These are the activations of a small network on made-up records, seen along a few directions, one row for each record.
Records have a field called Tela. Each example row is followed by its value.
Other fields move the rows too, some of them a lot.
In the rows, 500 means zero.
Strong random noise was added to every row along 3 fixed directions; ignore it. To show where, here is one row again and again, with new noise each time:
[305 558 578 405 446 329 461 513 531 617 588 544 585 589 348 439 493 308
 614]
[322 544 581 533 349 369 340 488 509 628 365 529 494 640 438 474 667 364
 683]
[224 605 689 550 419 246 311 458 457 674 496 496 575 623 409 397 542 213
 739]
[418 518 496 569 483 470 447 510 504 571 381 516 524 577 447 554 636 408
 603]
[377 540 517 440 559 404 543 529 522 573 604 530 613 537 356 500 464 335
 555]

[414 534 508 495 348 406 438 416 478 535 529 502 489 601 421 430 543 464
 503]
j7
[513 464 428 312 267 506 412 527 676 436 503 596 391 554 515 330 536 734
 493]
j1
[443 520 534 377 342 410 467 561 495 556 471 579 505 566 492 535 582 520
 540]
j8
[550 492 521 385 453 448 569 543 520 423 633 545 583 447 375 452 383 529
 375]
j4
[504 472 463 369 463 529 508 572 508 478 609 540 540 451 463 509 466 473
 510]
j8
[345 590 699 378 404 282 382 475 477 605 524 429 527 537 475 395 476 349
 584]
j2
[517 555 444 813 776 552 530 385 317 515 377 384 582 510 624 664 514 416
 537]
j7
[516 536 503 529 508 510 425 409 467 538 424 522 407 541 517 507 541 402
 622]
j1
[625 497 491 542 500 599 523 504 517 447 604 534 560 474 466 433 421 607
 390]
j5
[398 339 744 400 186 266 556 604 539 450 372 483 428 427 551 646 532 529
 468]
j3
[547 502 480 591 526 591 426 498 510 553 455 430 482 521 586 450 544 534
 484]
j9
[456 596 586 536 595 469 386 464 497 633 702 439 589 489 464 293 311 392
 563]
j5
[502 524 616 566 366 445 463 473 529 478 428 503 492 529 520 591 612 475
 466]
j3
[487 543 515 743 683 547 414 520 408 444 442 427 564 404 603 507 508 522
 573]
j8
[444 482 548 538 325 512 448 501 472 425 346 480 443 489 519 599 592 560
 585]
j6
[428 523 523 484 550 425 504 462 493 460 651 442 572 468 506 415 391 530
 548]
j7
[549 467 424 502 563 567 517 520 502 403 507 532 504 437 503 362 463 563
 455]
j4
[453 533 642 517 461 369 538 475 450 474 638 499 638 374 423 492 355 436
 466]
j6
[501 524 570 634 778 399 625 495 403 515 528 419 646 427 541 719 494 315
 504]
j3
[400 446 447 340 414 500 456 503 520 562 569 563 479 619 430 461 493 492
 433]
j9
[502 523 560 562 339 481 311 539 501 420 417 484 424 550 577 404 520 558
 580]
j4
[641 455 423 777 446 606 310 478 483 412 244 468 351 441 734 399 664 694
 547]
j1
[397 547 594 455 611 406 499 493 432 548 763 474 519 539 389 430 373 341
 554]
j9
[476 458 546 445 468 481 512 488 470 474 580 502 583 362 509 531 392 447
 552]
j6
[547 452 450 432 618 593 585 476 507 418 490 499 543 482 483 603 470 418
 454]
j2
[479 534 667 708 422 398 323 431 409 481 306 433 500 514 543 543 616 448
 546]
j2
[477 538 538 354 482 415 507 519 561 584 738 572 593 579 430 322 364 481
 529]
j5

Which value of Tela does each new row have?
[510 396 663 576 455 357 560 618 442 392 424 419 530 364 554 546 352 504
 480]
j4
[696 420 427 761 719 668 578 500 403 391 445 429 572 380 538 664 529 581
 348]
j9
[517 422 531 364 349 479 547 579 543 392 472 499 422 471 505 672 603 599
 438]
j3
[498 503 559 606 576 541 398 481 450 474 512 459 540 475 572 380 474 601
 587]
j5
[462 550 453 367 413 436 553 447 528 550 675 563 460 583 350 438 479 490
 443]
j7
[360 621 586 420 342 369 371 548 512 583 656 512 530 535 492 214 433 414
 567]
j8
[543 440 401 352 366 527 453 565 520 466 458 581 459 515 496 495 504 605
 421]
j4
[484 383 660 569 314 386 576 606 522 403 440 474 501 321 603 547 335 598
 454]
j6
[449 530 510 445 400 479 511 523 506 495 557 571 543 529 377 476 531 462
 449]
j8
